These are the activations of a small neural network, seen along a few directions. Each row is one input.
Each table varies a few parts of the input and shows all the possible inputs, shuffled.
Descriptions start from the smaller parts, as in this example, which fits no table here: line(6) and (point or line(9) or (values(2) and ring(8))).
Shared parts are said once, and a part with two or three values counts as separate values.

Other details of the inputs vary at random and push rows far along two fixed directions, the same in every table; ignore that.

A family of inputs:
R1: [ 24  29   5   8 -13 -22  37  15  37 -10  10  -8]
R2: [75  0 -6 -3  8 14 14 54 -9  6  5 23]
R3: [-30  45  29  23  11 -33  -4 -17  27   6  24 -23]
R4: [-63 -28 -13 -13 -31  42 -30 -50 -39   9 -29 -19]
R5: [  4 -35 -14 -15  -1  25 -19 -10 -43  19 -25   8]
R6: [ 21  30  -2   1   1 -14  21  23  32   4  10   8]
R7: [-31  20  20  11  22 -51  -2 -37  13  -8  13 -15]
R8: [ -9  -4  10  12  -3  31 -34   1 -24  11   2 -18]
R9: [-28 -35  20  25 -26  43 -11  -4   9   8   5  20]
R10: [-35  48  27   9  31 -16   7  -9  24   1  37  -6]
R11: [  7 -14 -11   5   0 -24  -7  -7   5 -19  -8 -10]
R12: [  2   7  -7 -13  10 -36  40   5  29 -30   9  12]
R13: [  1 -17 -15  -4 -45  54 -16  12 -24  12 -22 -11]
R14: [-27 -49  13  16 -14  22  -8 -26  -1 -10  -8  30]
R15: [ 30  20   3  20  -5 -30   7  27  36 -14  12 -17]
R16: [ 77  -8 -19  -3 -18  11  16  53   4   9  -6  15]
R17: [-47  51  13   5  14 -21  12  -9  44   1  29  -6]
R18: [  9  -3   8 -10  26 -14   6  -8 -10  -5   3  12]
R19: [ 60 -25 -11 -18  22  -5  15  39 -15 -14   1  31]
R20: [ 24   4  -2   5   6 -48  15  -2  20 -21   5  -1]
R21: [  9  16   2   9 -15  -2  -5  12  14   6   5 -11]
R22: [  4  -3  -2 -11  20 -20   6  -5  -3   0  -5  13]
R23: [ 5 23  2  3  9  2  4 14  7 18  6  6]
R24: [ 79  -7 -13   2  -4   8  12  55  -7  15  -4  17]
R25: [-67  15  29   0  26 -13 -16 -66 -11   7  10 -18]
R26: [ 30 -10   8  12  21 -32  -1   2  -4 -25   7  -4]
R27: [-16  -9 -22 -17 -27  60  -2  20 -15  12 -12   9]
R28: [  6 -35  -4  -7   1  27 -29 -11 -50   7 -14   2]
R29: [-39  26  10  -7  21 -45  15 -37  30  -9   9  -2]
R30: [  0 -25 -18   1 -43  54 -22  16 -22   4 -26 -19]
R31: [ 82  -6  -2   3   3  12  12  50 -13   7   5  15]
R32: [ -6 -32 -25 -28 -19  33   3  -8 -26   2 -30  12]
R33: [-31  39  26  28  13 -34  -9 -14  29  -1  22 -31]
R34: [-15 -25  -7   3   3   4 -29 -18 -27   0 -16 -11]
R35: [ 59  -3 -19  -5   6  13  13  64  -1   7   4  27]
R36: [-38 -13  -6 -14  -5  12 -16 -40 -18  13 -16  -5]
R37: [-13  -2  -3  10  -7 -32  10 -21  17 -33  -4 -22]
R38: [  4  -8  -8 -10  -8 -15  23 -15   5 -13 -10  -1]
R39: [ 16  34   2   3  -7 -18  40  20  40 -10  11   1]
R40: [-75  -4  14   0 -14  71 -62 -42 -53  40  -7 -24]
R41: [-13 -31 -26 -30  -4  31 -13   2 -25   6 -19  20]
R42: [-43  23  13  -6  35 -42   9 -26  19  -8  17   2]
Description of these inputs: values(2) and (point or (line(4) and line(5))).
Changing only the values(2) part turns R31 into R25. The same change can be made to R39. Which row results?
Answer: R32
Changing only the values(2) part turns R20 into R21. The same change can be made to R5. Which row results?
Answer: R24

A family of inputs:
R43: [  3 -15  -7  -6  -3  -3  10  -4  -9 -13  -4   3]
R44: [ 14   3   5  -2   7   2  -3   3 -14   4  -4  -5]
R45: [ 31  41  16  13  24 -72  40   7  44 -22  22 -12]
R46: [ -1  -4 -12 -10  -3  -1   6   7   2   2 -10   9]
R47: [12 -3 -8 -9 -2 -3  0 -5 -5  6 -3  3]
R48: [ 14  -1   1  -7   5   0  -4  -3 -10   6   0   6]
R49: [ 12  -5  -1  23 -13   3  -2   1   0   6  -7   0]
R50: [-44  17   8   9   2  12 -18 -16   4   7  12 -16]
R51: [  7   4  -6  -5 -10   7   7   6   0   0 -10  -6]
R52: [-50  15  15   2   2  16 -10 -32   5  14  12  -4]
R53: [  8 -11   9  10 -15   1  -5  11   0   7   2  -6]
R54: [  6  -4  -2  -7  13  -5  -4   5 -11   5  -4   9]
R55: [ 10   4   8   2   5  10  -1   9 -11   4   3   1]
R56: [ 7  4  4  4  0 16  4 12 -2  5  3  0]
R57: [  6  -6   5  10 -21   6  -2   8   8   0  -2   1]
R58: [-3 -3 -8 -7 -2  8  8 12  7  2 -4 12]
R59: [  6 -18  -6  -4   1  -3   8  -7  -7  -8  -7   2]
R60: [  8 -21  -4   0   5  -4   1  -7  -5  -7  -6   2]
R61: [  4   0  -4  -7 -11  13   7   5   9   2   0   8]
R62: [-1 -4 -3  0  7 10  4 12  1  6  3 14]
R63: [-41  14   0   1   2  -3 -21 -27  -4   8   2 -25]
R64: [  8 -22  -1   2   5  -4  -6  -6  -3 -12  -7   6]
R65: [10 -1  5 -3  4  8 -2  3 -6  6  7 11]
R66: [ 12   2  -3   1   5  -1 -13   8 -11   1   0  -7]
R67: [-51  -9  16   5   5  -3 -24 -42  -1  -9  -3  -7]
R68: [ 5  5 -1 -2 -9 15  8 11  4  0 -4 -3]
R69: [  6   3 -13  -3 -11   4  -4   9   2  -3  -6  -8]
R70: [  4  -7 -11 -10   6  -7   0   3  -6   6  -7   7]
R71: [  9   2   0   4   4   6 -11  13  -8   1   7  -2]
R72: [  6   0  -9 -10 -11   4   6   0   4   2  -6   5]
R73: [-20  38  12  13   7 -33  12  -5  41 -15  22 -17]
R74: [ 3 -4  1 -3 12  3 -1  9 -8  6  3 15]
R75: [  0 -13  -8  -7  -7  -2  10  -1 -11 -19  -2   4]
What is each input in this table made of?
Answer: values(3) or line(6) or (line(4) and ring(6))
Start at R52 and move only the ring(6) part, one step at a time. The first step leads to R65. Which rows follow, in order?
Answer: R48, R47, R72, R61
Start at R67 and move only the line(6) part, one step at a time. The first step leads to R64. Which rows follow, in order?
Answer: R60, R59, R43, R75

A family of inputs:
R76: [ 39 -11 -15  11 -34   8   3  45  20 -23   0  -6]
R77: [38 14 12 15  8 11  2 41  5 23 16 13]
R78: [ 34 -29 -31 -17 -33  -7  50  14  22 -18 -18  32]
R79: [ 25  39  -1  -4 -20 -33  58  22  63 -25  14   2]
R80: [ 24 -44  -8  -6  -6  -5 -11 -13 -29  -9 -24   8]
R81: [-56  11   7  -6  19 -25 -10 -50 -12  -4  -4 -30]
R82: [ 10 -17 -12   0 -22  47 -40   2 -51  31 -25 -15]
R83: [ 24 -43   2   2  -1  10 -12  -8 -19  -1 -12  19]
R84: [ 32  24 -14  -8 -33  12  35  36  33  11  -7   5]
R85: [47  9 11 23  0  4 -4 29  3 17 10  0]
R86: [-63 -19   6  -3  -7  35 -43 -57 -52  15 -24 -26]
R87: [-60   5   2 -18  30 -24 -12 -52   0  -4  -1   0]
R88: [-64  24  -1  -2 -19   0  33 -36  32  -8  -5 -10]
R89: [-77  -9 -10 -24  11  43 -37 -46 -45  22 -19 -10]
R90: [-69  33  26  38  -2 -50  15 -37  61 -37  21 -35]
R91: [-30  18   2  -9   7 -14 -11 -30  -8  -1   4 -28]
R92: [ 26   5 -15  -6  -1   1 -12  16 -20  17 -11 -15]
R93: [ 34  20 -15  -8  17  -4   1  34  -1  14   3   4]
R94: [ 24  35  10  -2  27 -31  27  30  29 -12  33  15]
R95: [ 40 -34   3  -1  10  -1   8  19  -5  -6   0  37]
R96: [-46  13  33  14  20  -1  -3 -25   5   6  19   0]
R97: [  4 -51 -22   5 -32   8  -5   8   2 -23 -18   9]
R98: [-61  21  18  -3  29  -2  -4 -26  -2   6  15   2]
R99: [-11 -52 -21 -28   0  54 -28   0 -49  18 -23  36]
R100: [ 17 -27 -12 -16  12 -33   3 -15 -13 -15 -16   4]
R101: [ 28  36   8  33 -14 -41  18  39  61 -19  21 -19]
R102: [ 18  11  -6  -5   9  27  -7  38 -13  28   6  15]
R103: [54 -8  5 12 -3 10  0 26 -3 -3  8  6]
R104: [ 22  -8   8   1   0  32  -6  26 -12  12  12  15]
R105: [ -4 -21 -28 -32  -5  57 -32   8 -48  20 -20   5]
R106: [ 43  23  13  14   7 -48  19   8  18 -22  17 -15]
R107: [-41  31  44  31  26 -41   4 -44  28 -11  26 -19]
Changing only one part turns R87 into R93. The same change can be made to R83. Which row results?
Answer: R85
What is each input in this table made of?
Answer: line(4) and (values(2) or ring(6))
Which other rows does R96 become when the ring(6) part takes its other values? List them by row number.
Answer: R81, R86, R89, R98, R107
List by row number the other rows that have the line(4) part in common with R76.
Answer: R79, R91, R94, R103, R104, R105, R106
